Questions about the row below.
1) Give the last entry.
2) Give the 2nd entry.
3) Give the second-last entry.
4) Give the entry just left of the smallest entry.
array([-38, -40, -27,  -8, -29,  20,  27,  24])
1) 24
2) -40
3) 27
4) -38

B =
-263  -139  -752   324  -405  -121  -190   659  -188   305  -475   313   408  -239
-208  -229  -498   256  -539   195  -775   403  -153   258  -411   216    37  -302
 -59   -38  -532   145   -12   -31  -133   510  -382   468   -61   155   638  -304
Rows and columns are numbered from 1.
Find the entry in row 3 and column 2.
-38
Find the entry in row 1 and column 2.
-139
Find the entry in row 2 and column 1.
-208
Find the entry in the bottom-left corner.
-59
Find the entry just left of -153.
403
The entry at row 1, column 3: -752
The entry in row 2 and column 2: -229
The entry in the top-right corner is -239
Find the entry just right of -153.
258
The entry directly below 37 is 638
The entry at row 1, column 1 -> -263
Find the entry directly above 258.
305
Find the entry just right of -190.
659
The entry just left of the smallest entry is 195
The entry just left of the largest entry: -190
The entry directly below the smallest entry -> -133
The entry at row 2, column 3 is -498

[[-20, -2, -10, 32, -3, 6, -8, 11, -11, 11, -20, 17, -1], [46, -68, 67, -56, 61, -44, 23, -18, 21, -38, 56, -48, 26], [-2, 0, 19, -36, 41, -44, 31, -21, 35, -44, 37, -32, 16], [29, -33, 42, -30, 31, -33, 20, 2, 36, -27, 24, -9, 4], [1, -14, -4, 20, -16, -15, 29, -29, 27, -8, 15, -14, 32], [9, -22, 25, -19, 28, -30, 47, -23, 25, -44, 58, -65, 48], [9, -5, -21, 11, -12, -17, 0, -7, 15, -4, 12, 20, 18], [-44, 50, -49, 41, -36, 22, -12, 14, -30, 13, 4, 0, -35], [28, -12, 23, -32, 21, -19, 13, -12, 8, -24, 29, -38, 38]]
The entry just left of the smallest entry: 46
The centre entry is 29
Report the entry just right of -22.
25
Report the entry just left of 50.
-44
The entry just right of the largest entry: -56
Report the entry just right of the smallest entry.
67
Report the entry just right of -9.
4
Report the entry just right of 2.
36
Report the entry just left of -18.
23

m = [ 0.03 -0.20  0.00 -0.02  0.10  0.11]
Which number is the entry just right of -0.20?
Answer: 0.00
The smallest entry: -0.20

a =
[[-23 -18 -20  22  21   1  -4   3  18]
 [  6   6 -20  -4  20 -21 -48  33 -27]
 [ -8  24  16  27   6  -2  52  -9  21]
 [ 41 -14 -11  -1 -19  25 -41  -8   4]
 [-24 -16   6 -20 -50  12  12  25  -1]
 [ 21  -8   3 -10 -30  42 -63 -17   1]
 [ 31   9 -58   7  11 -19 -40   5  12]
 [ 37   3 -45  10   2 -21 -49   3  10]
 [-32   0  22 -13 -17  10  15  21  -7]
 [ 48 -17 -20   5 -16  11 -40  -3   3]
 [ 49 -10 -42  14  -8 -16 -42   1   6]
 [-16  -5 -12  21   6  -7 -24  11  15]]
Find the bottom-left entry.
Answer: -16
Find the fifth-last entry, reading row by row.
Answer: 6
The fourth entry from the end, reading row by row is -7
Find the smallest entry in the last column.
Answer: -27
The largest entry in the last row -> 21
Find the smallest entry in the first row.
Answer: -23
Find the entry directly below the smallest entry.
Answer: -40
The third entry in reading order: -20
The entry directly below -41: 12
Find the 2nd largest entry.
Answer: 49
The smallest entry in the last row is -24
Find the 2nd entry, reading row by row.
Answer: -18
The entry directly above 42: 12
Find the top-right entry.
Answer: 18
The third smallest entry: -50
Find the second smallest entry.
Answer: -58
Find the bottom-right entry.
Answer: 15
The largest entry in the first row is 22
The maximum is 52
Find the second entry on the diagonal from the top-right corner.
Answer: 33
Find the entry directly below -45.
Answer: 22
The top entry of the column that holds the smallest entry -> -4
The 3rd largest entry is 48
The entry just right of the largest entry -> -9
The entry just right of the smallest entry is -17
The last entry of the largest entry's row is 21
The entry directly above the largest entry: -48
Find the entry just right of 16.
Answer: 27
Find the first entry of the smallest entry's row.
Answer: 21
The first entry in the row that holds the largest entry: -8
